These are the activations of a small neural network, seen along a few directions. Each row is one input.
Each table varies a few parts of the input and shows all the possible inputs, shuffled.
A made-up example of a description, with smaller parts first: one of 5 places around a ring, together with either a single point or one of 9 places along a line or (one of 3 separate values, together with one of 6 places along a line).
Shared parts are said once, and a part with two or three values counts as separate values.
In the rows, 128 means zero.

Other details of the inputs shift rows strongly along two fixed directions, in all tables alike. That doesn't count.

Table:
R1: [115 178 122 146 115 104  92 141 161 111 100 138 155 125 139 146]
R2: [182 128  94 162 138  54  95 139 158  83 110 121 118  87  82 154]
R3: [175 131  95 156 150  62  86 127 137  87  93 120 111  90  64 133]
R4: [103 174 119 146 117 108  85 109 131 112 100 131 133 147 115 148]
R5: [ 66 197 147 155  82 142 135 106 151 137 138 114 141 129 162 126]
R6: [183  81 128 125 156  88 161 134 118 103 139 102  94 104 106 117]
R7: [175 116  98 161 142  66  90 123 154  75 107 133 111  93  76 162]
R8: [ 79 194 138 147 119 142 115 110 141 139 102 135 147 123 134 108]
R9: [163  71 116  93 167 123 129 163 132 134 136  97  94  99 120 132]
R10: [ 76 184 128 166  85 180 127 105 143 144 149 149 143 128 148 126]
R11: [124  67 200  80 150 188 217 100  87 165 156 122  99 165 177  98]
R12: [137  94 122 102 153 151 127 120 139 145 134 115  91  96 113 138]
R13: [115 122 151 113 132 126 143 117  99 135 127 106 119 158 141 109]
R14: [ 89 135 168 119 120 191 183  91 100 171 156 147 117 141 171  98]
R15: [ 98 180 118 157  80 156 132 137 150 134 129 136 172 120 125 135]
R16: [157 102 129 102 157  85 114 159 123 108 105 124 140 151 134 127]
R17: [ 85 179 123 148 110 172 132 126 175 157 148 113 111  61 138 137]
R18: [144 128 100 133 133  63  61 138 142  84  90 132 137 160 114 172]
R19: [ 85 185 126 157 102 148 115 112 143 138 128 163 140 122 153 136]
R20: [148  72 141 100 127 157 161 129 101 140 136 136 131 165 115 120]
R21: [100 133 159 112 127 138 170 120 107 140 155  98 123 153 162 107]
R22: [180  62 113  95 142  95 126 177 108 109 121 123 152 161 102 129]
R23: [106 108 150 114 133 190 169 113 145 164 167 114  87  85 145 137]
R24: [176  90  97 113 152  75  86 171 110 106 121 133 150 155 110 133]
R25: [ 71 200 133 152 100 158 121 103 125 157 126 148 143 117 144  96]
R26: [164 131  78 142 129  73  59 163 141 100 109 143 166 140 113 159]
R27: [ 77 177 132 160  75 186 144 113 150 140 135 147 156 127 127 132]
R28: [181  16 151  77 166 144 174 132  65 146 157 130 109 182 145 114]
R29: [ 91 172 139 181 110 155 155  72 142 127 135 126 104  73 106 117]
R30: [131 107 126 100 148 159 139 128 131 151 138 103  92  89 121 116]
R31: [105 148 140 123 121 139 146 133 112 145 145 136 138 128 161 106]
R32: [182  62 109  93 145 101 119 161 100 115 109 130 146 166  91 124]
R33: [112 172 123 145 119 117  87 124 158 108  97 150 146 132 134 155]
R34: [145 151  98 133 126  80  82 152 141 112 109 154 154 131 135 151]
R35: [163  30 170  72 154 167 201 132  58 161 175 113 108 174 160  81]
Each input here is: one of 5 places around a ring, together with either one of 2 separate values or one of 5 places along a line.
Q: The inputs of R5 and R13 match in every part but the place on the ring of 5. If R2 is changed in the same way as R5 into R13, which row does it become?
A: R3
Q: Change only the choice among 2 separate values in R9. List by row number the other rows that result.
A: R6
Q: Change only the place on the line of 5 in R32. List by row number the other rows that result.
A: R8, R13, R25, R35
Q: Change only the place on the ring of 5 in R11. List by row number the other rows that result.
A: R1, R8, R16, R33

Table:
R36: [ 79 230  90 178  79 114  59 126 148 117  87 156 186 132  94 119]
R37: [ 95 135 189 131 115 190 219  90 133 155 168 106  89  97 170 116]
R38: [199  50 118  89 170  56  78 151 104  87  78 145 126 190 102 157]
R39: [122 166 109 155 128  98 101 118 154 116 119 118 103  77 117 146]
R40: [214  59 105 118 156  48 113 169 127  80 119 112 121 137 107 163]
R41: [202  13 108  63 157 128 128 192  97 141 138 143 138 157 113 139]
R42: [212  32 127  67 170  50 123 188  83 104 116 121 136 187 130 124]
R43: [ 71 122 194  91 128 192 210  97  97 183 173  97  95 143 206  99]
R44: [ 68 231 103 159  89 116  80 142 154 130  98 129 182 125 128 127]
R45: [201  56 106 107 159  57 110 174 140  81 120  96 120 140  97 162]
R46: [120 186  80 176  96 109  85 130 150 111  99 139 156  91  71 132]
R47: [ 92 126 194  98 134 190 212 106  93 175 177 105 107 143 198  69]
R48: [ 84 204  80 158 106 167  54 135 172 151 110 159 162  83 109 135]
R49: [215  37  85  72 165  76  84 217 124 119 117 143 145 145 113 162]
R50: [129 171 104 152 135 106 101 131 151 119 116 115 120  76 112 124]
R51: [104 176 121 139 127  90  81 121 140 117 107 133 125 130 143 137]
R52: [113 173 124 152 104  96 100 134 143 105 118 132 160 154 144 139]
R53: [ 74 114 196  95 118 216 213  88  97 173 154 116 114 166 178 103]
R54: [105 171  79 156  90 153  70 147 170 129 123 162 173 122 111 164]
R55: [207  16 126  81 179  87 122 151 120  97 104 108  93 146  80 157]
R56: [ 78 128 192  89 135 204 215 111  94 186 173  93 111 143 200  76]
R57: [204  23 134  86 156  79 130 157  81  99 123 129 134 211 123 137]
R58: [184  47 143  87 171  91 141 151 136 104 121  97  90 129 114 153]
R59: [199  24 130  91 174 102 148 129  91 121 133 113  75 129 107 135]
R60: [ 89  97 171  96 114 244 198 109 127 185 172 142 110 129 174 121]
R61: [120 202  93 175 128  91  74 122 158 110 104 140 142  85 110 125]
R62: [108 155 103 148 126 124  90 110 157 120 111 111 106  88  82 141]
R63: [ 74 123 203  92 122 199 217  99 110 171 160 106 109 156 203 108]
R64: [128 163 105 161 129 124 102 106 131 124 114 144 134 104 101 111]
R65: [217  61 107 124 157  40 110 162 120  78 118 130 133 153 113 158]
R66: [ 78 197 105 148  91 136  91 132 131 136  99 136 181 142 110 119]
R67: [190   6 140  51 187  94 132 148  69 128 118 114 100 190 134 135]
R68: [ 71 137 187 115 113 204 198  73  91 175 168 123  99 147 177  86]
R69: [ 82 122 176 132  95 223 232  91 124 161 190  90 111 122 144  99]
R70: [ 88 214  79 170  83 140  59 153 195 126 122 156 173 104 131 171]
R71: [211  40 105  98 181  49  86 146  90  90 100 147 106 163  96 150]
R72: [ 90 223 106 190 108 104  84  96 166 118 115 143 127  76 123 141]
R73: [121 196  86 172 101  90  89 144 163 107 105 127 151  80  95 136]
R74: [ 72 137 171 122  94 203 196 101 102 162 162 114 146 172 169 105]
R75: [214  22 122  67 191  72 104 161  73 111 105 127 117 187 112 116]
R76: [122 189  84 182  97 102  83 123 144 110 100 157 167 108  80 125]
R77: [119 188 104 177 100  84  86 131 153  90 114 148 165 131 125 149]
R78: [ 84 128 162 124  98 213 217 108 118 168 173  96 118 106 125  84]
R79: [105 181  88 141 126 143  61 158 172 146 117 147 148  86 130 142]
R80: [ 96 198 107 168 114 134  89 106 134 124 110 153 149 112 109 108]
R81: [207  18 161  73 182  78 160 148  92 101 129 132  99 172 149 143]
R82: [ 74 146 202 114 112 188 206  90 117 160 160 120 111 148 198 104]
R83: [104 111 193 129 116 207 229  70 105 160 170 132  97 130 160 100]
R84: [106 172 115 141 109 100  93 144 144 111 110 122 167 158 142 151]
R85: [ 83 212  95 172 114 105  66 116 190 113 105 109 117  64  97 151]
R86: [102 179  94 154 124 136  84 118 163 122 106 110 129  82  77 120]
R87: [ 97 128 170 130  99 193 210 103  88 160 170 137 135 142 150  76]
R88: [ 88  95 163  96 119 237 191 106 114 198 185 134  98 114 177 111]
R89: [103 187 102 152 131 118  89 132 173 119 113 100 123  73 101 124]
R90: [ 85 226  84 179  91 110  79 141 188 111 105 114 157  71  86 134]
R91: [116 196  99 162 130  89  69 132 147 107 102 145 148 106 119 124]
R92: [223  21 111  86 189  83 124 154  92 109 116 112  97 131  88 125]
R93: [130 156 101 173 101 119 111 118 145 105 120 130 143 113  91 146]
R94: [ 79 117 186  90 129 220 210  98  83 188 167 104 116 154 178  72]
R95: [118 179 103 173 112 115  83 106 163 104  89 142 130  94  82 157]
R96: [ 79 151 182 132 118 176 198  84 110 159 176 126  97 117 188 100]
R97: [ 77 207  99 156  98 154  67 136 196 137 107 161 148  92 138 170]
R98: [ 99 127 179 152  93 206 231  78 104 157 188 127 123 137 160  94]
R99: [116 199 111 179 114  91  83 110 173  98  95 151 140  96 115 156]
R100: [207   8 156  77 177  99 158 135  78 106 124 143 101 183 126 136]
R101: [110 115 184 122 110 189 246 106  98 168 192 114 116 120 178  76]
R102: [ 90 222  94 203  78 115  74 107 156  98 106 163 176 129 101 142]
R103: [210  52 115  95 162  48 119 180  94  94 117 136 139 161 117 130]
R104: [203  35 127 102 175  85 134 125  89 114 126 134  91 144 108 135]
R105: [203  32  92  73 183  75  68 190 131 122 115 140 105 133 128 176]
Q: What is each input in this table made of?
A: one of 2 separate values, together with one of 5 places around a ring, together with either a single point or one of 6 places along a line
Q: The inputs of R63 and R53 match in every part but the choice among 2 separate values. If R51 is changed in the same way as R63 into R53, which row does it become?
A: R68
Q: The inputs of R105 and R88 match in every part but the choice among 2 separate values. If R85 is changed in the same way as R105 into R88, which row does it become?
A: R62
Q: Start at R38 and move only the place on the ring of 5, one step at a time. The first step leads to R57. Which rows follow, in order?
A: R36, R75, R68
Q: Change only the place on the line of 6 in R46. List by row number the other rows that result.
A: R36, R66, R76, R78, R87
Q: Change only the choice among 2 separate values in R89. List by row number the other rows that result.
A: R86
Q: Change only the place on the line of 6 in R89. List by row number the other rows that result.
A: R47, R50, R56, R61, R91
Q: Change only the place on the ring of 5 in R91. List by row number the other rows that result.
A: R77, R81, R96, R103

Table:
R106: [176  56 113  97 149 140 138 157 122 131 144 124 116 121 103 136]
R107: [178  77 135  98 170  95 138 141 103 121 123  99  98 123 115 108]
R108: [ 77 163 165 149 113 168 177  64 115 137 152 136 110 131 147 110]
R109: [160  40 167  72 164 149 194 151 117 153 174  96  87 140 170 130]
R110: [ 81 173 166 144  93 167 171 116 140 143 149 126 142 147 181 108]
R111: [ 70 166 150 139 110 200 141  87 149 167 139 128 100 100 152 126]
R112: [182  93  70 123 139  88  55 179 131 103 101 154 165 136  85 159]
R113: [177  92  84  98 168  63  51 175 132 109  87 112 121 124  90 140]
R114: [ 95 244  95 197  93  87  54 127 196  93  95 134 146  67 107 163]
R115: [ 70 168 168 125 106 186 183 100 104 167 149 117 142 147 164  80]
R116: [156  96 101 103 159  91  67 147 124 114  96 161 132 152 117 166]
R117: [ 76 172 169 143 113 171 194  84 101 154 162 105 122 124 153  76]
R118: [191 122  51 159 142  47  49 160 162  77  76 148 141 101  45 161]
R119: [177  42 144  66 158 107 154 172 105 130 149 119 123 162 172 145]
R120: [103 196  90 191  86 110 100 109 147 107 118 143 166 100  80 134]
R121: [ 80 214 110 173  88 127  70  98 149 122  84 158 158 135 118 146]
R122: [ 83 175 139 159  75 190 160 110 129 147 149 143 163 133 126 106]
R123: [179  40 137  62 172 110 129 169  87 144 129 120 118 168 145 112]
R124: [154  41 178  87 163 155 205  99  94 140 156 110  71 130 152 119]
R125: [ 97 191 125 174  99 110 131 117 152 103 128 126 139 119 139 135]
Q: The inputs of R121 and R122 match in every part but one. If R108 is changed in the same way as R121 into R122, which row does it become?
A: R120
Q: What is each input in this table made of?
A: one of 4 separate values, together with one of 5 places around a ring
Q: Change only the place on the ring of 5 in R113. List by row number the other rows that result.
A: R107, R115, R117, R123

Table:
R126: [150  72 181  86 169  90 179 110  97 117 119  94  78 154 154 130]
R127: [193  40 126  80 170  73 119 149  60 120 119 121 124 194 114 106]
R128: [158  85 158 137 126 161 213 111  94 133 174 138 121 130 135 100]
R129: [123 131 137 106 131  98 108 143 113 120  98 123 157 180 127 126]
R130: [225  52 111  88 188  33  90 188 136  85 107 130 121 145 134 158]
R131: [ 74 206 152 158  91 175 155 122 156 148 157 147 150 113 187 123]
R132: [121 165 100 145 131 137 103 126 123 131 106 135 151 103  85  90]
R133: [121  51 146  71 154 211 151 126 125 181 168 129  83 129 166 149]
R134: [159 115  92 149 101 114 108 153 147 105 115 141 160 127  83 158]
R135: [144 131  92 132 148  81  75 152 166 108 124 103 106  82 112 163]
R136: [ 84 188 134 174  97 166 151  99 175 127 141 104 108  56 102 126]
R137: [177  60 152 117 145 106 172 118  73 109 154 123 115 183 144 114]
R138: [131 157 107 168 107 124 122 124 177 104 123 114 131  84  83 141]
R139: [141 112 110 112 156  94 107 138 144 129 127  97  84  85 126 154]
R140: [ 43 235 131 182  74 205 152  85 133 171 144 146 159  88 119  74]
R141: [164  96 110  74 175  98  82 187 119 132  99 128 142 143 138 119]
R142: [125 136 153 154 131 144 179  92 122 129 153 121  97  81 120  97]
R143: [ 52 183 174 117 108 191 172  99 115 161 130 103 145 151 163  84]
R144: [182  53 122 105 138 117 157 146  82 125 138 152 136 154 107 112]
R145: [118 159 100 150 123 117 102 137 174 123 143 107 125  90 129 147]
R146: [164  59 126  91 137 144 152 161 113 142 133 110 129 137  96 117]
R147: [117 112 141 127 133 201 146  84 118 161 139 168 104 112 124 121]
R148: [158  61 190  94 154 112 203 117 100 112 147  96 106 181 166 118]
R149: [ 52 189 111 146  77 190 128 134 152 168 161 131 153 107 152 129]
R150: [112 164 138 169 117 115 140  84 122 112 138 118 121 133 133 105]
R151: [ 78 220 129 193 107 107 103  74 139 108 119 121 116  99 120 115]
R152: [203  37 138  88 149  55 128 163  92  86 105 133 149 215 134 158]
R153: [129 180  71 148 137  66  24 135 123  99  68 132 160 141  77 118]
R154: [152  84 154 133 112 165 206 114  87 144 168 148 136 142 138 102]
R155: [137 139  84 115 153 105   9 154 172 122  70 184 135 124 124 186]
R156: [ 71 154 144 142  68 220 191 115 137 164 165 126 143 112 127 110]
R157: [111  70 187  78 150 185 170  95 105 155 133 139  98 183 170 140]
R158: [ 83 234  66 195  85 120  49 140 197 113 121 138 165  83 113 171]
R159: [144  80 184 126 134 181 250  90  95 149 190 114  95 114 150  75]
R160: [127  78 180 101 137 185 233  98 116 157 169  82  60  87 135 106]
R161: [129 156  97 135 111  55  55 152 136  82  70 150 180 181 104 164]
R162: [210  57 123 105 163  29  99 166 110  61  93 130 144 203 117 169]
R163: [173  58 153  83 141 125 165 169 102 139 150 146 139 169 183 135]
R164: [191  82  82 116 144  32  57 158  89  81  87 150 152 190  89 145]
R165: [162 181  60 181 145  21  25 125 161  72  53 147 124  67  47 157]
R166: [161  55 130  81 152 161 161 156 108 144 133  94 120 130  98 102]
R167: [ 13 237 171 138  78 235 174 109 141 204 164 136 154 106 199  77]
R168: [213  45 110 112 151  47 104 149  75  88 113 143 141 199 114 142]
R169: [ 94 199  56 142 125 118  24 167 171 132  95 115 162  93  97 137]
R170: [124  44 173  80 136 243 203 102 119 178 167 128  79 125 139 130]
R171: [ 92 159 138 116 102 157 136 151 132 154 140 155 157 139 174 122]
R172: [ 36 243 157 188  93 156 152  44 132 148 134 114  97  84 147  96]
R173: [101 168 102 154 127 131  48  86 133 125  92 170 125 138 108 150]
R174: [115 186 115 137 141  80  79 131 164 120  94 131 110  82 141 148]
R175: [ 98 172  77 133 116 125  58 165 155 146 118 122 158 111 113 138]
R176: [125 148 118 165  92 156 148 128 159 116 143 126 142 104  99 142]
R177: [144 115 152 106 158 105 140 144 138 127 137 119 100 106 166 131]
R178: [ 74 249 116 193 105  72  59 101 182  81  75 125 144 104 110 154]
R179: [130  68 150  97 118 181 193 145 107 167 191 115 122 143 178 129]
Q: What is each input in this table made of?
A: one of 6 places around a ring, together with either a single point or one of 8 places along a line
Q: The inputs of R169 and R143 match in every part but the place on the ring of 6. If R135 is changed in the same way as R169 into R143, which row does it become?
A: R178
Q: The inputs of R157 and R155 match in every part but the place on the ring of 6. If R129 is changed in the same way as R157 into R155, which row does it become?
A: R167
Q: Change only the place on the line of 8 in R168. List by row number the other rows that result.
A: R127, R137, R150, R151, R153, R164, R172
Q: Change only the place on the line of 8 in R156. List by row number the other rows that result.
A: R134, R136, R138, R146, R160, R166, R176
Q: List by row number the other rows that have the place on the ring of 6 in common with R165.
A: R128, R132, R140, R142, R144, R147, R154, R159
